Here are a small network's activations along a few directions, averaged over the inputs that share one value of a field.
Values that are neighbours, or in one group, have similar rows; names and order tell nothing.
In the rows, zero is written as 500.
Random noise pushes rows far along 18 fixed directions. That doesn't count. These rows show it; they differ only by the noise:
[592 707 403 577 276 498 568 474 548 413 678 671 479 476 630 667 394 603
 245 513 406 426 504 433 631 522 559 561 661 424 718 682]
[549 297 580 537 795 604 442 307 506 892 351 240 578 397 494 511 438 298
 638 492 607 525 493 653 406 534 817 655 550 550 497 613]
[295 216 399 240 690 383 570 607 452 519 378 563 285 686 442 102 614 531
 387 568 740 527 577 700 383 551 741 450 414 473 480 539]
[502 620 549 694 427 232 478 401 828 514 639 386 493 487 460 613 376 459
 572 498 253 626 496 142 566 610 903 362 474 625 292 614]
[285 646 598 293 605 590 532 773 134 270 361 716 344 638 491 615 784 797
 363 512 605 212 512 497 348 448 304 550 418 586 642 631]
[417 470 685 476 534 415 177 270 626 681 327 267 433 395 554 358 399 565
 438 471 525 625 531 621 516 350 737 599 657 440 654 455]
[621 544 605 675 554 940 484 738 494 373 521 575 399 301 584 693 217 503
 614 524 630 334 551 693 577 537 607 476 198 724 510 534]
[242 320 481 350 316 371 635 423 537 466 473 630 564 446 466 502 369 407
 161 379 606 722 461 422 489 395 358 583 859 342 787 335]
[698 275 428 672 585 598 535 483 673 390 504 374 567 452 416 735 463 256
 169 375 442 565 399 215 405 829 295 322 603 625 173 351]
[657 400 497 733 890 801 724 509 422 267 385 429 868 354 417 468 607 455
 667 711 594 199 404 521 375 382 277 468 319 547 344 365]
[586 475 415 355 544 224 638 329 373 495 580 615 515 756 422 553 681 524
 455 469 327 487 414 271 406 611 546 434 741 496 388 629]
[465 646 866 500 664 540 483 607 216 526 617 540 427 740 681 751 510 567
 655 655 591 385 583 700 524 358 580 579 392 463 564 653]
[918 624 664 660 478 534 239 600 624 534 830 516 365 715 552 597 669 628
 521 647 385 561 624 608 441 550 444 244 286 621 387 395]
[167 615 701 289 678 229 468 770 734 554 693 462 256 869 809 461 678 548
 463 820 616 472 642 428 496 348 783 455 375 526 390 481]
[790 433 460 458 627 698 450 387 353 562 485 505 489 484 467 512 616 582
 728 516 468 267 488 611 420 622 350 418 489 697 299 454]
[461 415 757 404 444 219 677 401 378 368 922 550 511 626 434 556 362 474
 581 624 336 439 550 463 721 347 669 385 395 367 443 548]
[426 503 428 388 531 309 348 349 514 551 255 461 454 584 517 413 486 621
 488 423 553 471 528 523 405 630 433 485 703 465 321 400]
[328 676 889 794 325 413 253 384 597 741 626 158 535 361 530 643 524 602
 523 577 456 576 701 534 612 424 419 548 398 378 570 522]
[575 537 493 470 421 678 466 761 560 444 568 581 292 712 659 402 410 384
 457 433 573 850 451 458 571 471 483 468 377 444 546 438]
[442 699 465 752 513 640 515 511 367 724 266 416 651 418 605 447 514 549
 841 619 703 465 555 834 492 450 671 811 387 436 668 783]


Values of Pufi:
s6: [268 505 158 604 108 398 676 494 603 445 489 636 488 381 599 596 500 406
 229 460 467 562 438 445 561 709 635 712 843 569 690 819]
s2: [670 522 379 561 614 433 705 555 294 323 328 668 730 714 421 701 364 289
 797 393 508 576 330 447 428 600 332 460 560 446 228 411]
s1: [686 480 434 532 425 639 510 313 560 418 574 407 466 459 688 425 356 409
 592 500 431 486 399 394 754 513 247 473 649 465 223 345]
s8: [366 506 343 524 306 568 567 517 363 537 203 498 544 241 317 483 579 496
 619 263 485 600 392 458 395 630 575 649 484 703 644 718]
s4: [533 435 337 593 512 431 798 412 448 623 480 596 675 602 543 571 235 261
 662 437 632 659 506 588 495 648 484 552 616 308 395 508]
s5: [489 580 484 706 299 308 510 533 425 585 613 504 623 588 359 696 739 450
 242 396 389 645 566 451 398 739 313 451 563 395 603 666]
s7: [197 641 717 411 684 693 389 402 342 693 362 529 333 293 444 498 402 772
 334 335 582 349 707 494 533 356 302 507 550 278 834 521]
s10: [430 670 654 342 459 254 548 521 239 505 511 602 621 831 776 835 351 284
 833 531 474 556 376 593 628 368 562 680 736 414 442 542]
s3: [496 658 305 357 652 193 459 505 557 527 359 612 634 770 631 506 203 445
 605 479 569 521 494 618 444 395 652 663 568 153 468 426]
s9: [380 641 607 537 526 476 444 671 442 311 329 322 434 540 609 672 434 309
 567 437 389 576 316 292 707 472 730 637 431 561 335 702]
The values of Pufi form a tree with 2 forks.
How many steps from neighbour to neighbour lead from s2 to s6, at the fewest?
Answer: 3
Name the neighbours of s7, in listed order.
Answer: s9
Name the neighbours of s8, in listed order.
Answer: s4
Name the neighbours of s5, in listed order.
Answer: s10

Values of Neb:
z10: [359 493 351 315 557 152 459 486 513 591 364 490 588 577 401 328 526 523
 466 488 537 464 530 607 408 481 721 607 486 341 539 565]
z3: [583 592 412 377 339 432 575 312 416 645 764 514 381 481 396 480 550 613
 451 369 200 420 517 261 628 601 574 461 504 405 579 786]
z5: [657 505 482 468 268 196 129 547 938 582 667 370 469 528 419 222 393 508
 866 557 364 731 606 624 530 459 603 257 164 588 175  81]
z6: [417 478 574 393 984 495 475 412 668 655 448 490 487 528 578 580 446 563
 359 570 601 216 619 423 324 504 539 372 621 483 405 352]
z4: [596 493 625 589 399 422 448 685 441 541 564 468 736 439 254 619 323 363
 639 419 563 702 541 691 468 370 469 567 100 356 588 381]
z2: [307 392 423 407 483 411 513 515 514 534 360 304 646 392 428 376 528 422
 571 507 576 440 487 526 490 471 378 638 401 419 371 389]
z7: [483 535 577 532 486 277 341 479 522 605 485 583 428 665 578 832 553 604
 299 507 601 460 650 635 299 740 429 469 722 604 385 466]
z8: [609 449 410 549 559 449 491 311 454 663 409 365 655 450 366 414 582 486
 455 444 474 500 486 481 443 555 398 555 574 345 482 512]
z1: [634 470 377 345 463 631 277 345 555 622 455 510 256 323 450 343 400 643
 363 307 385 418 535 532 560 624 629 424 577 564 599 556]
z9: [474 490 493 301 656 629 578 464 471 679 628 586 560 355 362 513 463 564
 291 414 483 346 584 418 464 331 316 501 467 266 808 413]
The values of Neb form a ring.
Name the neighbours of z8, in listed order.
Answer: z4, z9
Name the neighbours of z1, in listed order.
Answer: z10, z6
